These are the activations of a small neural network, seen along a few directions. Each row is one input.
Each table varies a few parts of the input and shows all the possible inputs, shuffled.
Descriptions start from the smaller parts, as in this example, which fits no table here: one of 2 separate values, together with either a single point or one of 9 places around a ring or (one of 4 places along a line, together with one of 8 places around a ring).
Shared parts are said once, and a part with two or three values counts as separate values.
(in the rows, 128 means zero)

Other details of the inputs shift rows strongly along two fixed directions, in all tables alike. That doesn't count.

A family of inputs:
row 1: 130 114 119 173 119 106 106 141 116 114 103 131
row 2: 131 101 129 109 160 148 168  68 125 115 184  95
row 3: 147 204 194  51  70 158 100 123 169 108 150 132
row 4: 134 119 113 153 143 108 115 141 129 127 108 123
row 5: 153 181 165  60  98 140 138 161 158 140 102 146
row 6: 115 100 110 109 161 152 162  68 119 124 184 107
row 7: 154 172 177  79  77 136 120 144 157 113 108 173
row 8: 157 174 192  56  67 155 135 118 162 108 133 180
row 9: 134 100 130 115 158 143 165  62 125 112 182 101
row 10: 113 112  96 180 120 104  89 153 108 128  95 144
row 11: 110 134  80 203 131  90  50 176 128 144 127  94
row 12: 146 182 151  67  96 136 121 154 163 140 100 167
row 13: 156 174 192  83  57 145 130 140 146 116 110 170
row 14:  95  90 119 139 179 163 174  70  98 134 209  92
row 15: 127 100 126 111 166 153 177  72 115 123 182  82
row 16: 121 110 111 178 120 101  99 151 112 118  96 137
row 17: 148 179 156  67 101 136 128 162 167 141 100 160
row 18: 151 170 182  86  61 144 126 141 147 119 111 176
row 19:  99  89 132 137 177 163 182  76 107 135 204  90
row 20: 120 123 100 144 138 116 110 138 125 136 112 137
row 21: 120 127 111 127 146 128 138 145 124 145 116 115
row 22: 156 176 166  76  95 131 122 155 164 129  98 166
row 23: 122 115 102 154 143 109 112 143 127 132 108 133
row 24: 124  86 114 166 146 121 132  88 109 102 155 111
row 25: 115  86 111 132 152 141 149  56 107 111 188 114
row 26: 108 121  88 149 151 120 124 154 113 152 104 112
row 27: 129  98 123 113 165 148 173  70 114 120 182  85
row 28: 123 114 111 151 132 109 113 134 125 125 116 135
row 29: 123  97 122 111 161 146 167  71 120 118 182 100
row 30: 164 178 176  78  86 130 123 143 162 119 106 160
row 31:  99 114 101 211 159  97 105 206 107 168  75 106
row 32: 121 114 110 163 124 108 102 144 122 120 105 146
row 33: 115  93 153 139 167 165 183  73 110 137 197  78
row 34: 110 112  92 201 110  95  79 177  96 137  73 144
row 35: 121  95 119 114 158 144 165  62 122 116 185 108
row 36: 161 174 187  91  62 141 128 142 148 115 107 163
row 37: 107 125  70 174 150  95  97 189 112 159  70 120
row 38: 161 183 185  38  91 151 148 125 170 125 127 161
row 39: 119  96 120 113 166 153 177  75 110 125 181  85
row 40: 111 119  76 177 152  90  99 193 116 156  68 117
row 41: 118 113  85 200 136  73  78 189 114 137  61 131
row 42: 109 113  81 195 126  86  71 182 110 135  70 148
Each input here is: either one of 2 separate values or (one of 4 places along a line, together with either a single point or one of 9 places along a line).
- Which other rows does row 14 become when the place on the line of 4 takes its other values? List them by row number. => row 19, row 31, row 33
- Which other rows does row 25 become when the place on the line of 9 takes its other values? List them by row number. => row 6, row 10, row 12, row 20, row 26, row 34, row 37, row 42

A family of inputs:
row 43: 146 116 153  77 138 154 187  80 133 118 159 131
row 44: 103 126 129 164 139 122 120 177 122 154 120 114
row 45: 128 105 138 102 127 150 152  58 121  96 189 135
row 46: 132 105 112 151 171 117 120  88 136 117 177  81
row 47: 155 172 184 117  63 134 102 161 142 128  86 162
row 48: 113 137  96 148 136 118 107 156 122 152 108 120
row 49: 108  87  81 171 147 113 115 113 114 118 131 127
row 50: 125 121 119 102 135 148 137  92 126 129 167 123
row 51: 119  99 105 151 163 117 145 126 110 130 109 121
row 52: 154 152 202  15 117 188 198  58 154 107 174 149
row 53: 120  86 126 170 131 128 139  75 101  98 172 113
row 54: 138 174 127 124  94 102  77 198 145 129  68 119
row 55: 101  95  78 167 156 105 109 114 107 132 126 119
row 56: 110 138 112 170 140 118 107 180 124 157 101 113
row 57: 107 117  94 170 159 118 119 148 106 148 129  97
row 58: 161 163 138  98  99 110 134 190 152 150  58 162
row 59: 158 183 182  79  61 133 110 160 162 113 103 190
- What is each input in this table made of? => either one of 2 separate values or one of 4 places along a line or one of 11 places along a line
- A walk changes only the place on the line of 4. It starts at row 58 and steps to row 43. List the rest of the walk in order. => row 51, row 52
